Each row below holds a small network's activations on one input, seen along a few directions.
In each table, some parts of the input vary, and every possible input appears once, in random order.
A made-up example of a description, with smaller parts first: one of 8 places around a ring, together with either a single point or one of 9 places around a ring or (one of 3 separate values, together with one of 4 places along a line).
Shared parts are said once, and a part with two or three values counts as separate values.
In the rows, 128 means zero.

Other details of the inputs vary at random and push rows far along two fixed directions, the same in every table; ignore that.

A family of inputs:
r1: [116 150 110 121 109 140 131 130 131 109 125  91 129]
r2: [107 136 116 107 120 130 137 127 119 114  98 125 106]
r3: [107  72 208  67 112 137  71 189 184  94 114 185 198]
r4: [ 87 143 111 101 113 137 119 132 112 118 101 111 100]
r5: [110 181 115 105 131 141 103 144 113 144 134 127 101]
r6: [138  94 118 182 158 105 165  77 123 124 144 112 144]
r7: [141 101 130 183 132  91 172  81 112 138 139 131 155]
r8: [156 104 117 162 154  93 190  82 129 120 120 148 130]
r9: [173 110 135 164 170 103 161  88 119 162 158 131 121]
r10: [127 100 188  56 144 143  36 219 186 109 138 163 177]
r11: [147 106 130 194 139 110 166  79 124 127 154 106 152]
r12: [165 117 123 177 178 117 165  98 113 164 152 139 138]
r13: [167  98 137 172 156 108 182  87 108 115 108 135 125]
r14: [181  40 207 120 167 118 128 151 198  79 120 192 207]
r15: [174 109 134 161 171 102 161  88 116 162 157 130 123]
r16: [ 97 148 109  93 111 135 129 137 114 114  92 119  99]
r17: [104 155 135 114  81 133 126 143 102 130  88 129 104]
r18: [133 155 110 113 129 140 104 128 122 158 126 124 112]
r19: [ 92 139 117 132 106 132 119 125 130 130 124 109 119]
r20: [164 123  79 131  82 175  99 160 100 137 208 172  71]
r21: [133 155 120 107 128 138 109 125 124 156 133 123 104]
r22: [106 145 112 128 110 142 121 127 129 113 134  83 129]
r23: [165 117 111 177 143 103 184  84 142 115 148 114 153]
r24: [147 106 130 191 140 109 166  79 121 127 153 105 154]
r25: [125  98 199  67 156 162  59 202 193 114 149 177 193]
r26: [116 177 110 107 129 129  96 148 111 142 129 123 100]
r27: [117 165 101 106 124 148 101 150 116 161 119 119 108]
r28: [134  98 195  69 155 142  41 201 190 103 145 176 188]
r29: [102 160  92 103 102 128 132 138 142 119 112 111 113]
r30: [111 149  98 116 111 124 139 130 147 118 118 117 120]
r31: [109 138 138 132 105 138 126 131 116 126  98 125 100]
r32: [171 112 117 178 173 114 154  93 114 165 145 138 140]
r33: [ 85 147 102 111 109 139 113 133 124 121 118  92 112]
r34: [140 102 130 185 131  92 172  81 115 139 140 132 154]
r35: [128 156 115 119 136 121 106 149 116 147 134 121 104]
r36: [124 166 114  93 119 143 101 134 119 157 127 117  96]
r37: [105 140 107 117 116 132 130 129 131 116 115 106 119]
r38: [129 148 119 116 109 131 145 136 133 114  92 133 101]
r39: [111 170 107 106 129 151 112 155 115 160 126 120 107]
r40: [161 123 130 172 180 114 166  93 110 156 157 142 137]
r41: [112 135 129 124 116 141 127 131 115 116  98 115 101]
r42: [ 84 146 120 108 101 135 118 133 113 128 101 121  99]
r43: [106 161 104 108 100 144 124 138 126 109 120  85 121]
r44: [107 153 124 132  83 129 128 130 122 127 130 103 140]
r45: [166 117 111 175 144 102 184  85 138 115 147 113 154]
r46: [125 166 104 101 121 144  97 136 116 159 121 119 105]
r47: [100 149 132 119  97 143 119 139 110 126  92 119  93]
r48: [128 151 121 112 134 124 114 148 120 155 136 116  99]
r49: [ 82 150 111 118  97 136 112 134 125 131 118 103 112]
r50: [140  89 127 172 162 103 172  76 111 122 127 130 131]
r51: [ 97 165 117 118  74 134 120 139 117 127 124  97 132]
r52: [ 96 156 106 115 101 147 114 135 124 113 129  77 122]
r53: [166  34 230 135 147 116 116 148 175  96 124 196 216]
r54: [164 128 131 176 180 108 156  87 112 147 159 146 132]
r55: [122 140 128 116 115 139 137 135 117 112  89 122 100]
r56: [ 88 151 123 103  86 124 125 137 105 132  97 131 109]
r57: [103  67 205  71 128 147  64 185 192  90 117 174 187]
r58: [157  93 139 179 157 111 172  84 105 119 117 127 126]
r59: [157 103 117 160 155  92 190  82 126 119 119 147 132]
r60: [119 162 115  99 125 129 107 157 115 156 131 110  92]
r61: [ 95 152 100 104 108 136 123 137 126 117 109 100 112]
r62: [217  14 166 135 141 162  81 174 166 103 238 232 177]
Each input here is: one of 2 separate values, together with either a single point or one of 10 places around a ring or (one of 4 places along a line, together with one of 5 places along a line).
- Changing only the choice among 2 separate values turns r38 into r14. The same change can be made to r12. Which row results? => r39
- Changing only the choice among 2 separate values turns r41 into r58. The same change can be made to r57. Which row results? => r42
- Start at r56 and move only the place on the line of 5, one step at a time. The first step leads to r42. Which rows follow, in order? => r4, r16, r59
- Start at r55 and move only the place on the line of 4, one step at a time. The first step leads to r2. Which rows follow, in order? => r37, r1
- Start at r25 and move only the place on the ring of 10, one step at a time. The first step leads to r12. Which rows follow, in order? => r32, r18, r21, r9, r48, r35, r28, r54
- Change only the choice among 2 separate values in r37. List by row number the other rows that result. => r61
- Start at r30 and move only the place on the line of 5, one step at a time. The first step leads to r37. Which rows follow, in order? => r6, r19, r34

A family of inputs:
r63: [127 149 114 130 119 133 131 129 113 135 133 126 118]
r64: [118 141 116 124 120 135 121 137 114 131 134 121 107]
r65: [204  42 150 240 198  64 232  26 116 124 147 157 172]
r66: [130 139 106 123 122 133 131 126 120 137 132 120 111]
r67: [122 143 108 120 121 142 121 129 122 132 130 123 111]
r68: [112 142 121 123 112 128 131 130 123 119 101 112 119]
r69: [131  68 205  88 141 140  83 175 196  84 121 154 206]
r70: [124 140 117 127 112 134 122 128 118 142 131 123 112]
r71: [125 137 117 128 117 128 122 125 112 136 134 122 110]
r72: [122 141 112 132 126 138 126 129 117 132 133 123 108]
r73: [126 155 124 116 146 125 122 131 114 154 114 129 104]
r74: [128 142 114 138 118 134 134 124 116 143 133 125 116]
r75: [125  69 203  88 142 137  85 170 197  86 125 156 206]
r76: [103 140 114 128 120 118 138 117 123 128 113 113 126]
r77: [125 152 114 124 117 129 124 133 122 131 134 124 112]
r78: [126 146 111 118 116 130 124 138 125 134 133 120 109]
- What is each input in this table made of? => either a single point or one of 5 places along a line or one of 10 places around a ring
- Which of the alternatives is r73? => a single point

A family of inputs:
r79: [ 58 149 148  36  71 174  36 214 164 101 114 127 138]
r80: [127 138 114 145 104 130 142 115 107 129 121 114 107]
r81: [159  76 166 141 138 118 135 130 154 103 142 160 175]
r82: [124 146 111 131 139 121 142 115 115 132 115 108 101]
r83: [186  81 148 142 161 137 105 142 145 139 195 176 157]
r84: [158  77 179 139 156 118 127 126 150 118 124 157 169]
r85: [124 152 107 141 112 126 145 112 120 133 131 105 120]
r86: [155 156 100 133 145 137 116 132  99 173 163 141  87]
r87: [127 155 112 136 137 126 143 117 113 136 113 106 113]
r88: [120 142  99 138 111 124 151 116 117 125 125 124 109]
r89: [116 151 114 134 128 113 140 113 112 150 117 112 116]
r90: [147  76 162 141 144 114 126 126 159 116 150 147 186]
r91: [ 64 144 153  39  70 182  41 216 162 100 109 126 132]
r92: [141  78 174 140 165 112 122 122 149 120 136 155 178]
r93: [128 150 118 133 122 117 148 118 107 137 109 125 105]
r94: [123 159 116 134 130 120 144 112 118 144 116 109 116]
r95: [121 135  96 133 117 128 146 110 117 125 126 115 107]
r96: [147  73 180 142 164 120 127 123 147 120 131 154 172]
r97: [121 142 105 126 135 122 145 110 114 136 112 119 103]
r98: [124 139 102 138 121 128 143 115 117 121 130 104 105]
r99: [127 148 103 143 118 132 144 117 116 124 128 102 116]
r100: [120 148 108 131 129 118 149 116 114 136 110 128 105]
- Changing only one part turns r97 into r95. The same change can be made to r86. Which row results? => r83
- What is each input in this table made of? => one of 2 separate values, together with either a single point or one of 10 places around a ring
- Change only the place on the ring of 10 in r90. List by row number the other rows that result. => r79, r80, r81, r85, r88, r91, r95, r98, r99
